These are the activations of a small neural network, seen along a few directions. Each row is one input.
In each table, some parts of the input vary, and every possible input appears once, in random order.
Descriptions start from the smaller parts, as in this example, which fits no table here: values(3) and (point or line(11) or (line(6) and ring(8))).
Shared parts are said once, and a part with two or three values counts as separate values.

Other details of the inputs vary at random and push rows far along two fixed directions, the same in every table; ignore that.

A family of inputs:
r1: [-20  28 -27  -3 -14 -21  -3  28 -27  -8  22 -22   9 -25]
r2: [-52  13 -30 -14  -4  -5  50  36 -42 -14   6  20  25 -56]
r3: [-21   5 -11  -8   9  -7  20  40 -57  -7  21 -11  17 -32]
r4: [-16  13 -19  -4 -10 -23  -2  27 -21 -18  12  -5   6 -28]
r5: [ 52   8 -18  52 -18   3 -52 -23  -9  49  36 -94  -1  42]
r6: [ 12 -20  51 -55  22   4  15 -20  59 -27 -36  74 -20  18]
r7: [  56    4  -38   65  -41   18  -52  -45   17   60   31 -101   -5   37]
r8: [ -7 -38  33   9  19 -12 -34 -28  34 -41 -59  66 -28  14]
r9: [-36  20 -15 -10   6 -13  28  42 -59  -7  23  -3  24 -31]
r10: [-39  18 -37 -10  -6 -10  41  36 -36  -7   8  -2  28 -50]
r11: [ 12 -42  48  28  38 -16 -43 -54  50 -20 -80  61 -17  54]
r12: [ -7  22   0 -56   4  11  69  30  -2  -4  39  -5  16 -33]
r13: [  86   19    9   16  -26   37  -31  -39   34   80   67 -104  -12   55]
r14: [ 37  12 -15  52 -39  15 -71 -32  10  38  34 -77 -17  42]
r15: [-46  11  -4 -21  11  -9  39  57 -62 -17  13  18  28 -41]
r16: [ 24 -27  50 -26  24  11  15 -35  64 -18 -55  64 -30  35]
r17: [ -8 -25  29  20  11 -13 -42 -42  42 -29 -55  59 -26  30]
r18: [-19  -4 -23   4  -6   6  22  16 -26  -3   2  -1  11 -34]
r19: [-12 -41  25  20  13   8 -12 -35  38 -18 -66  64  -9  17]
r20: [  7  24  -7 -57   6  14  44  41  -6  10  35  -1   3 -16]
Description of these inputs: values(5) or (values(3) and ring(5)).
Which other rows does r7 become when the values(3) part takes its other values? List them by row number. -> r4, r5

A family of inputs:
r21: [-48 -39  20 -25  30  -5   3  10   4 -77 -51 110 -36 -23]
r22: [  0  15  27 -21 -27  11 -18  10   6   1  36   2 -14   0]
r23: [ 30  16  -2 -10 -31  39  20  26 -37  55  76 -74  27 -13]
r24: [  7  27   8 -29 -30  12   5  23 -20  -9  56 -36 -19 -18]
r25: [ 13  22  30 -13  44 -48 -23  37 -68 -18  24 -32  16  22]
r26: [  5  16 -43  51 -30  17  23  10 -63  43  35 -82  21  -7]
r27: [-30  -9  65 -26  73 -66 -16  39 -35 -40 -32  79  11  25]
r28: [ 25  26 -22  -9 -38  -4  -2  39 -12  26  67 -71  18 -33]
r29: [-45 -11   1 -17   2   4 -20  22 -12 -31  -9  61 -17 -25]
r30: [ 16  40 -45 -25 -17 -13  23  39   1  20  32 -34  21 -20]
r31: [  73  -48   55   34   22   38  -55 -102  111   44  -74   33  -35  119]
r32: [-46 -30  34 -25  56  -6  74 -12  10 -39 -52  85  16 -24]
r33: [-30  14   6 -11   6  -5   9 -28  18 -27  -1  22  -3  -2]
r34: [-53 -23  20 -29  38 -44  33  -6  42 -45 -62 102  22 -30]
r35: [  65  -34   22  115  -16   39  -88 -102   54   70  -42  -46  -19  100]
r36: [ 21  69 -44 -25 -35  15  12  25 -22  25  67 -79 -17   3]
r37: [-48  -2 -16  12  -7 -30  10  23 -18 -15 -41  27  24 -39]
r38: [  73  -50    9  100  -19   -5 -100 -116   80   21  -75  -32  -41   91]
r39: [-25  42 -42  41 -53  13 -30  18 -42  26  47 -70  20  -1]
r40: [ 95 -37  23  38  10   0 -72 -99 123  15 -73  -7 -52 100]
r41: [ 18  58 -25 -16 -37  14 -13   7   3  38  50 -40 -12  22]
r42: [-37 -19  10 -30  40 -44  46 -11  28 -58 -56  78  11 -40]
r43: [-47  37 -13 -16 -11   0  11   5  -3  -2  36   2  21 -15]
r44: [-31 -57  17 -22  50   9  39  18 -19 -43 -56  91  -9 -33]
r45: [ 10  16 -18 -35  10  23  62  27 -17  17  14 -20   9  -5]
r46: [-14 -29 -18 -16  15 -23   8  22 -11 -42 -30  40 -14 -46]
r47: [-11  38 -48  43 -53  11 -16   9 -49  12  47 -84   9  -1]
r48: [-12 -15 -23  -6   1 -14 -17  20  -8 -13 -11  27   2 -38]
r49: [ 39  -7  12  -7 -20  36  22   6 -20  37  50 -71   1   2]
r50: [ -1  -7 -23   4  -2  33   4  26 -48  33  30 -21  11 -25]
r51: [ -1 -20  19 -36  10 -24  34  32  17 -49 -15  37  -3 -44]
r52: [-13   2   5  10  19  15  31 -18   7  25  10   4  31   0]
The inputs of r48 and r46 match in every part but one. If r37 is changed in the same way as r48 into r46, which row does it become? -> r38
What is each input in this table made of? -> values(2) and (point or (values(3) and ring(5)))
Which other rows does r45 become when the values(2) part takes its other values? List them by row number. -> r31
A walk changes only the ring(5) part. It starts at r36 and steps to r24. List the rest of the walk in order. -> r21, r47, r33

A family of inputs:
r53: [-22 -15  34 -40  34 -10  38  14  13 -35 -42  80  -2  -5]
r54: [-36  73 -67 -23 -37 -15  49  79 -83  12  94 -80  40 -71]
r55: [  6 -15  -6  27 -20  13 -29 -18   7   0 -12  -5 -14   9]
r56: [ 17   9   6   5  -1  -4 -32 -12   7   2   6 -13 -14  26]
r57: [-69 -27  22 -22  57 -38  55  42 -42 -57 -64 101  32 -45]
r58: [ 30  -8  27   5   0  21 -17 -17  11  25  10 -14 -12  30]
r59: [ 11 -18  -4  21  -8  26  -4 -25  16  13 -10  -5 -13   7]
r60: [ 32  -8   0   0   5  -2  -3 -15  29  10  -5 -17  -4  14]
r61: [-15  12 -17   5 -16   1  -8   9  -7   3   7  -5   5 -12]
r62: [ 11  -4  -6  13  -7  17  -4 -26  21  19  -1  -5  -1  13]
r63: [ 22  -2  -4   7  -1 -19 -25 -13  17  -2  -3 -13 -12  10]
r64: [ 19  -7  20  11  -3  10 -44 -14   5   4  13 -13 -17  30]
r65: [ -5  11  -7  -9  -3   0  24  -4   5   5   8 -11  12  -6]
What is each input in this table made of? -> point or (values(2) and line(6))
Which other rows does r63 become when the values(2) part takes its other values? List them by row number. -> r60
A walk changes only the line(6) part. It starts at r59 and steps to r62. List the rest of the walk in order. -> r65, r60, r53, r58
